Each row below holds a small network's activations on one record, seen along a few directions.
Each row is followed by the record's values for the fields Piru, Dubo, Nabi, Lubo, Dizes, Sapid.
A field that a record lacks is left out.
Other fields move the rows too, some of them a lot.
In the rows, 500 means zero.
Random noise pushes rows far along 17 fixed directions. That doesn't count. These rows show it; they differ only by the noise:
447 575 708 495 297 612 717 577 543 449 411 260 387 551 606 893 428 464
 619 538 638 520 618 507 589 481 298 400 299 630 584 539 612 462
478 443 439 647 635 573 672 765 439 604 504 370 386 423 690 496 368 430
 601 598 563 561 376 514 552 425 369 497 329 730 657 537 424 595
473 371 454 536 603 428 525 559 358 502 599 348 452 821 580 417 549 544
 531 747 353 396 523 520 497 603 722 335 427 384 654 419 652 566
481 310 645 504 595 497 673 427 402 607 537 301 470 529 502 364 491 503
 523 678 580 434 516 479 350 454 399 544 385 550 714 493 343 454
528 650 536 377 325 607 545 569 343 440 483 401 423 702 500 567 491 351
 567 542 554 361 572 497 767 497 548 443 379 649 472 407 512 592
203 215 599 342 357 449 460 232 416 351 385 317 617 863 702 191 424 574
 565 716 616 522 672 397 343 586 658 264 364 492 690 400 577 288
497 603 631 598 746 560 642 603 652 664 603 464 393 402 622 627 415 508
 336 635 411 575 691 640 575 571 388 494 647 391 820 474 487 515
802 468 631 546 588 315 558 582 576 662 404 333 372 365 434 479 497 760
 505 467 551 479 502 411 336 335 397 634 469 638 629 593 54 295
517 422 592 339 348 545 385 129 709 361 276 373 531 836 404 508 357 599
 379 380 606 293 656 213 713 458 835 343 515 410 441 349 623 322
495 597 624 470 513 519 610 75 345 350 418 587 596 482 407 442 538 428
 428 317 390 514 406 319 694 329 765 426 605 569 245 514 629 662
250 611 708 514 503 348 418 460 412 569 498 653 591 930 347 392 787 520
 344 432 414 536 473 608 445 565 748 368 555 297 177 485 587 478
634 200 522 696 686 527 598 221 548 499 394 248 621 446 434 273 616 636
 505 547 495 359 404 428 471 520 665 535 384 410 841 602 469 372
625 783 417 514 616 699 439 600 417 515 507 588 513 584 283 562 625 421
 436 244 428 572 488 549 606 444 693 638 530 650 286 649 477 652
167 369 305 451 353 388 396 692 713 423 402 799 560 730 637 542 251 525
 691 694 557 571 545 548 242 615 471 328 327 303 238 328 778 448
847 296 552 641 727 188 762 346 361 637 566 413 486 405 190 449 577 765
 559 721 400 463 385 337 163 168 611 622 504 300 353 573 376 311
350 286 650 727 687 522 755 290 673 503 368 448 569 562 609 519 427 547
 651 646 329 418 412 549 411 628 597 372 294 362 692 501 752 629
603 803 513 636 583 413 627 642 457 619 377 543 474 482 579 506 502 638
 336 455 482 650 477 411 821 246 526 447 568 594 510 508 508 293
566 339 256 479 363 297 494 721 599 344 511 442 481 517 592 862 431 522
 545 665 523 370 561 497 287 559 443 465 366 232 527 380 845 452
614 576 436 647 620 636 714 522 574 522 441 451 518 147 471 750 414 399
 336 329 658 609 422 393 629 233 356 662 522 577 505 603 607 454

462 680 521 604 807 652 643 272 486 541 451 687 791 497 424 434 436 429
 507 369 202 754 546 699 267 467 838 779 517 378 537 549 751 624 | Piru is y1, Dubo is w2, Nabi is f2, Lubo is t1, Dizes is l2, Sapid is m4
448 694 495 546 447 714 414 391 821 396 221 745 747 434 307 716 644 508
 517 102 428 487 517 644 366 687 462 683 330 484 438 684 722 539 | Piru is y2, Sapid is m3
651 491 637 370 555 386 632 199 477 672 551 581 445 304 288 506 523 852
 375 514 513 501 500 174 312 211 107 569 621 494 483 510 351 337 | Piru is y1, Dubo is w2, Nabi is f2, Lubo is t1, Dizes is l4, Sapid is m2
403 468 567 473 552 190 442 517 520 440 502 486 498 612 648 731 564 575
 269 356 364 602 521 482 151 533 627 447 628 336 417 491 653 571 | Piru is y1, Dubo is w1, Nabi is f4, Lubo is t1, Dizes is l4, Sapid is m4
409 448 464 544 672 520 551 604 432 605 583 514 528 663 469 403 533 345
 475 596 446 399 459 633 414 575 606 568 426 413 529 410 563 641 | Piru is y1, Dubo is w2, Nabi is f2, Lubo is t2, Sapid is m1
511 668 537 259 345 281 538 455 441 487 504 642 622 790 441 573 448 528
 436 749 435 442 820 566 329 470 566 542 544 162 440 203 710 300 | Piru is y1, Dubo is w2, Nabi is f1, Lubo is t1, Dizes is l2, Sapid is m1
540 275 344 614 574 604 384 820 435 643 618 139 343 440 594 411 477 375
 369 365 841 564 303 410 619 372 489 580 506 693 623 575 195 433 | Piru is y1, Dubo is w2, Nabi is f3, Lubo is t1, Dizes is l4, Sapid is m1
191 240 671 545 476 699 383 371 793 461 436 448 528 627 520 508 473 485
 595 415 596 473 506 564 358 754 470 401 387 469 561 602 519 522 | Piru is y2, Dubo is w2, Nabi is f3, Lubo is t1, Dizes is l4, Sapid is m3
367 513 359 621 430 533 391 734 653 513 425 463 555 713 590 623 519 560
 408 498 586 590 516 560 563 589 543 416 431 361 553 500 766 292 | Piru is y2, Dubo is w1, Nabi is f4, Lubo is t1, Dizes is l1, Sapid is m4
528 547 204 486 409 522 519 503 415 382 498 716 557 326 530 517 485 498
 540 545 477 442 388 392 664 458 352 461 460 480 448 421 747 608 | Piru is y1, Sapid is m3
451 457 174 715 740 859 468 628 608 568 539 569 479 570 407 554 391 419
 550 319 483 558 251 444 681 473 674 508 438 583 321 602 724 794 | Piru is y1, Sapid is m1
363 625 702 341 423 483 545 406 452 661 481 646 496 532 438 393 413 434
 388 424 599 495 511 432 532 354 287 581 548 627 382 363 316 491 | Piru is y2, Sapid is m4
791 309 467 662 648 577 427 491 620 529 678 253 279 435 395 609 531 765
 699 667 362 495 542 490 571 646 612 342 620 362 665 687 381 495 | Piru is y2, Dubo is w2, Nabi is f3, Lubo is t1, Dizes is l3, Sapid is m2
505 408 614 568 379 819 640 204 489 437 731 430 448 255 223 775 580 477
 586 529 613 612 476 396 732 439 329 379 658 369 289 695 648 513 | Piru is y2, Dubo is w2, Nabi is f3, Lubo is t1, Dizes is l4, Sapid is m4
604 319 552 507 514 623 682 386 552 441 445 201 513 256 529 655 401 363
 543 496 757 532 560 497 351 414 411 670 399 547 691 580 429 443 | Piru is y1, Dubo is w2, Nabi is f2, Lubo is t1, Dizes is l2, Sapid is m2
593 601 342 484 428 491 372 608 539 518 244 561 575 533 504 374 559 579
 419 259 621 375 346 370 602 435 481 592 360 693 505 488 365 438 | Piru is y1, Dubo is w2, Nabi is f1, Lubo is t1, Dizes is l4, Sapid is m4
457 750 408 500 498 687 454 707 449 410 405 331 573 550 773 494 554 313
 261 361 612 635 657 603 849 562 599 511 520 699 841 536 590 395 | Piru is y1, Dubo is w2, Nabi is f3, Lubo is t1, Dizes is l1, Sapid is m2
634 563 631 486 349 269 654 586 448 583 573 619 477 205 494 455 504 297
 584 700 479 245 436 711 584 542 265 674 471 364 584 258 279 573 | Piru is y1, Dubo is w2, Nabi is f2, Lubo is t1, Dizes is l1, Sapid is m4
417 351 420 291 408 627 303 510 644 477 662 505 258 438 556 572 164 606
 483 475 677 597 595 203 525 450 276 287 693 637 342 453 369 524 | Piru is y1, Dubo is w2, Nabi is f1, Lubo is t1, Dizes is l3, Sapid is m4
296 542 863 408 522 286 588 462 583 524 379 463 464 533 773 500 317 340
 355 469 523 606 661 606 394 487 592 470 624 552 538 383 325 518 | Piru is y2, Sapid is m3
749 453 358 491 470 531 395 497 686 474 298 380 408 446 612 569 430 742
 567 249 419 203 309 292 651 577 388 487 311 751 804 479 425 634 | Piru is y1, Dubo is w2, Nabi is f1, Lubo is t1, Dizes is l2, Sapid is m2
390 407 593 480 528 518 657 233 439 566 329 457 604 469 676 160 390 484
 425 591 558 350 401 324 718 419 421 495 391 643 813 326 457 431 | Piru is y2, Dubo is w2, Nabi is f3, Lubo is t1, Dizes is l1, Sapid is m4
442 469 572 579 524 554 537 433 604 472 513 571 439 308 573 537 448 512
 643 501 388 513 435 555 569 613 386 423 536 540 524 545 469 669 | Piru is y2, Dubo is w1, Nabi is f4, Lubo is t2, Sapid is m2
277 560 695 692 462 530 455 719 562 593 503 530 383 699 608 472 592 366
 668 457 395 440 311 768 768 773 575 288 393 565 414 517 385 787 | Piru is y2, Sapid is m4
542 572 647 435 616 406 505 404 398 589 731 629 471 418 309 482 734 487
 376 542 378 491 541 620 363 549 417 577 728 305 412 520 364 627 | Piru is y1, Dubo is w2, Nabi is f2, Lubo is t1, Dizes is l4, Sapid is m2
483 555 372 503 494 616 618 290 543 345 296 687 628 277 538 464 319 527
 657 442 566 695 445 339 519 332 479 496 454 663 351 593 609 500 | Piru is y1, Dubo is w2, Nabi is f1, Lubo is t1, Dizes is l4, Sapid is m2
575 452 318 410 344 744 368 645 452 343 497 282 616 533 371 458 494 89
 588 573 922 510 742 724 482 562 739 739 439 467 446 516 328 379 | Piru is y1, Dubo is w2, Nabi is f1, Lubo is t2, Sapid is m4
615 698 565 611 494 382 692 585 220 568 575 466 535 408 424 549 817 449
 441 607 473 518 426 601 600 404 421 552 543 444 471 557 498 490 | Piru is y2, Dubo is w2, Nabi is f1, Lubo is t1, Dizes is l1, Sapid is m2
369 301 701 567 354 626 522 333 743 434 379 383 562 488 374 618 597 410
 665 404 701 426 452 612 358 665 464 499 316 415 387 626 459 501 | Piru is y1, Dubo is w2, Nabi is f2, Lubo is t1, Dizes is l1, Sapid is m2
666 551 700 356 151 165 486 661 269 408 620 412 292 352 490 645 559 251
 597 557 681 463 495 563 581 380 486 487 648 526 110 397 60 573 | Piru is y2, Dubo is w2, Nabi is f3, Lubo is t1, Dizes is l4, Sapid is m3
535 492 374 263 641 754 504 164 419 419 610 541 478 484 491 626 398 561
 360 324 322 392 541 203 436 511 346 541 571 678 676 481 768 871 | Piru is y1, Dubo is w2, Nabi is f3, Lubo is t1, Dizes is l3, Sapid is m2
727 409 522 416 581 496 553 383 388 427 568 328 399 417 496 545 506 482
 600 484 365 360 477 428 376 537 530 601 471 679 637 526 340 809 | Piru is y2, Dubo is w2, Nabi is f3, Lubo is t1, Dizes is l1, Sapid is m2
672 770 534 298 406 517 485 579 622 367 387 542 481 390 595 687 265 330
 512 431 465 537 848 627 433 489 579 688 541 624 574 444 407 465 | Piru is y1, Dubo is w1, Nabi is f4, Lubo is t1, Dizes is l4, Sapid is m3
378 619 515 521 448 420 557 637 629 671 426 679 515 408 551 589 432 559
 298 498 679 550 478 419 594 350 165 532 526 411 457 385 530 275 | Piru is y1, Dubo is w2, Nabi is f3, Lubo is t1, Dizes is l4, Sapid is m4
258 369 544 390 559 441 270 362 384 465 609 503 527 677 474 292 552 506
 322 393 648 800 553 403 254 454 701 365 789 503 194 613 355 447 | Piru is y2, Dubo is w2, Nabi is f1, Lubo is t1, Dizes is l3, Sapid is m2
359 337 338 249 338 717 462 303 328 254 558 240 688 657 487 604 452 435
 450 526 745 688 804 378 167 432 517 574 413 501 606 576 820 264 | Piru is y1, Sapid is m1
554 395 341 500 508 487 422 607 351 638 702 573 347 406 564 265 521 776
 658 665 373 453 317 371 614 546 175 371 475 596 679 444 361 595 | Piru is y1, Dubo is w2, Nabi is f3, Lubo is t1, Dizes is l2, Sapid is m1
467 689 543 628 412 628 408 573 700 630 395 652 608 661 282 498 776 573
 546 473 517 388 474 753 639 748 397 533 385 306 540 520 507 418 | Piru is y2, Dubo is w2, Nabi is f1, Lubo is t1, Dizes is l1, Sapid is m2

Which values does each new row have?
553 284 689 617 577 432 588 423 532 497 622 287 435 426 394 625 554 321
 447 569 549 392 501 562 453 512 672 488 587 286 452 547 492 485 | Piru is y2, Dubo is w2, Nabi is f3, Lubo is t1, Dizes is l3, Sapid is m3
500 655 596 583 611 563 546 495 629 656 465 578 549 288 417 572 640 495
 208 264 580 530 444 514 581 447 284 641 611 488 558 562 408 436 | Piru is y1, Dubo is w2, Nabi is f2, Lubo is t1, Dizes is l1, Sapid is m2
436 527 381 770 611 338 558 652 490 579 368 741 688 391 561 209 571 584
 642 567 428 690 298 673 446 452 578 525 401 427 423 555 492 339 | Piru is y1, Dubo is w2, Nabi is f2, Lubo is t2, Sapid is m1
365 578 418 538 635 522 582 786 383 516 546 557 407 724 671 551 490 308
 648 628 338 492 445 686 405 655 575 449 330 598 466 467 614 878 | Piru is y1, Dubo is w1, Nabi is f4, Lubo is t1, Dizes is l4, Sapid is m2
531 339 476 658 499 595 607 412 518 364 657 383 435 262 522 674 372 312
 651 603 510 580 447 548 685 498 625 391 609 367 400 553 599 658 | Piru is y2, Sapid is m4
574 542 480 442 328 303 583 790 487 512 402 331 403 691 631 727 350 627
 643 687 583 553 652 462 330 375 436 462 295 578 522 447 536 270 | Piru is y2, Sapid is m4
497 620 252 409 477 222 423 692 185 504 547 531 583 651 709 274 606 552
 290 663 459 526 553 484 552 432 554 481 549 436 695 298 614 343 | Piru is y1, Sapid is m1
472 377 518 499 461 584 427 470 807 535 455 502 408 281 620 429 236 554
 578 578 678 553 621 498 584 572 346 450 580 476 641 438 227 413 | Piru is y1, Sapid is m1
405 555 539 327 515 550 457 342 396 504 548 502 595 680 404 574 621 632
 326 352 441 571 629 416 203 499 387 587 513 541 581 567 654 498 | Piru is y2, Sapid is m4
483 578 317 404 376 707 370 483 585 402 393 651 463 688 430 527 439 684
 788 435 429 461 457 376 554 616 471 356 341 707 351 564 581 645 | Piru is y2, Dubo is w2, Nabi is f1, Lubo is t1, Dizes is l1, Sapid is m2
338 329 302 470 370 608 336 450 483 468 554 521 617 523 441 303 624 609
 397 558 730 543 507 383 541 526 328 399 499 385 567 527 626 215 | Piru is y1, Sapid is m3
713 444 478 552 467 503 428 471 779 377 422 475 438 449 500 690 426 608
 747 605 407 458 659 641 472 721 693 436 493 308 540 527 448 538 | Piru is y1, Dubo is w2, Nabi is f3, Lubo is t1, Dizes is l2, Sapid is m2
501 491 436 478 523 790 297 473 549 593 572 526 503 450 262 470 719 567
 377 126 568 445 351 430 480 611 265 652 494 656 509 689 360 637 | Piru is y1, Dubo is w1, Nabi is f4, Lubo is t1, Dizes is l4, Sapid is m4
505 390 425 435 382 604 458 507 688 196 579 399 427 406 657 860 343 213
 654 580 412 370 647 663 556 813 651 373 541 349 541 420 734 844 | Piru is y2, Dubo is w2, Nabi is f1, Lubo is t1, Dizes is l1, Sapid is m2
750 684 542 456 730 292 550 558 513 648 338 569 644 559 432 311 529 511
 421 504 300 361 659 701 186 490 693 887 412 479 732 423 252 416 | Piru is y1, Sapid is m1
451 494 515 490 284 614 504 340 569 391 426 485 575 446 488 530 524 668
 658 536 589 549 570 445 613 537 349 385 421 476 555 558 607 295 | Piru is y1, Dubo is w2, Nabi is f2, Lubo is t2, Sapid is m1
283 240 425 518 600 417 509 489 411 432 698 523 520 358 709 374 468 350
 522 771 483 591 497 632 298 659 436 365 608 332 614 468 588 631 | Piru is y2, Dubo is w2, Nabi is f1, Lubo is t1, Dizes is l3, Sapid is m2
376 589 617 577 396 467 651 721 427 437 551 332 524 442 655 812 634 65
 285 488 700 547 539 738 671 511 531 507 556 331 486 445 695 542 | Piru is y1, Dubo is w2, Nabi is f2, Lubo is t1, Dizes is l4, Sapid is m3
534 367 342 687 664 418 561 577 493 638 470 471 564 598 356 438 510 575
 326 524 629 511 326 363 502 231 617 551 500 344 346 485 637 235 | Piru is y2, Dubo is w1, Nabi is f4, Lubo is t2, Sapid is m2
